Here are a small network's activations along a few directions, averaged over the inputs that share one value of a field.
Related values have similar rows: they may be neighbours, one step apart, or belong to one group.
Random noise pushes rows far along 2 fixed directions. That doesn't count. These rows show it; they differ only by the noise:
[-104  -53  154  346 -327 -271 -544  268  587  208   -5 -722]
[ 190   20   27  108  139 -162 -187 -211   61  456   24  -78]
[ 136 -244  -81 -200   -3 -117   63  131  131 -296  273 -247]
[ 168 -130  -39  -77   71 -133  -32  -28   86   29  169 -156]


Bufe, 12 values:
z6: [-157   82   10 -193  -96 -153  -16  214    8 -720 -188 -207]
z10: [  27 -196   48  -11   -1 -171 -127  128  127  -81  298 -361]
z9: [-101  151  288  303  -46  -95 -317 -109  195   16 -345 -239]
z3: [-309  133 -223  146 -107  241  141   54  -53  236 -159  194]
z8: [ 104  225  134  240  -18  242  210 -369  -84  -54 -123  457]
z1: [-326  382  138  282    8  253 -142 -122   83   50 -192  257]
z11: [ 169  297  -73 -193  308 -229   -7   12 -308  249 -356  162]
z5: [ 461  -43   44 -183  320  -43  153 -100 -281   67  -60  229]
z7: [-271 -168  109  284 -156  101  -94   95  112  158  171  -33]
z12: [  80 -165  -16   -5 -358  189  398  368  129 -432  -40   41]
z4: [ -38 -218 -153 -376  -79   95  -61  102 -153 -101  207  -31]
z2: [-502  125    2  351 -332   -6 -402   18  235  696  -39 -235]
Each value of Bufe is a pair of two hidden parts, and every pair occurs once (6 first parts, 2 second parts).
z6 and z9 share the first part; z6 and z11 share the second. Which value has the first part of z11 and the second part of z9?
Answer: z5
z10 and z4 share the first part; z10 and z12 share the second. Which value has the first part of z12 and the second part of z4?
Answer: z3

Peta, 12 values:
b1: [ 363   21  123  -60  525 -231 -111 -426 -204  256  291  -80]
b11: [ 447  -24   85  297 -133 -108  258  228  286 -149 -262  -79]
b4: [ 285   42  258  207   41 -209 -181 -238    2 -379 -277 -157]
b10: [-480 -357  358  559 -861  -42 -494  331  615  300  383 -794]
b8: [ -86   -4 -105 -150 -526  221   20  678  126 -595 -410 -153]
b5: [ -44  439  136   87   74 -365 -822  -77  200  800 -252 -400]
b6: [ 184 -454   41   29  154  -98   28  152  135  241  260 -229]
b3: [-202  -38 -336 -155  329  178  406 -205 -487  174  307  598]
b7: [-240  -77 -173   29 -252 -307 -467  569  353  530  -67 -612]
b9: [-495  398  -51  169 -200  304  161 -102   22   54 -154  150]
b12: [ -53  505   78  -30  452  -67 -246 -439 -413  223 -514  494]
b2: [ -27  237  144  384   21  394   51 -686   68  431 -124  657]
Each value of Peta is a pair of two hidden parts, and every pair occurs once (6 first parts, 2 second parts).
b3 and b10 share the first part; b3 and b7 share the second. Which value has the first part of b7 and the second part of b10?
Answer: b6
b11 and b8 share the first part; b11 and b2 share the second. Which value has the first part of b2 and the second part of b8?
Answer: b9
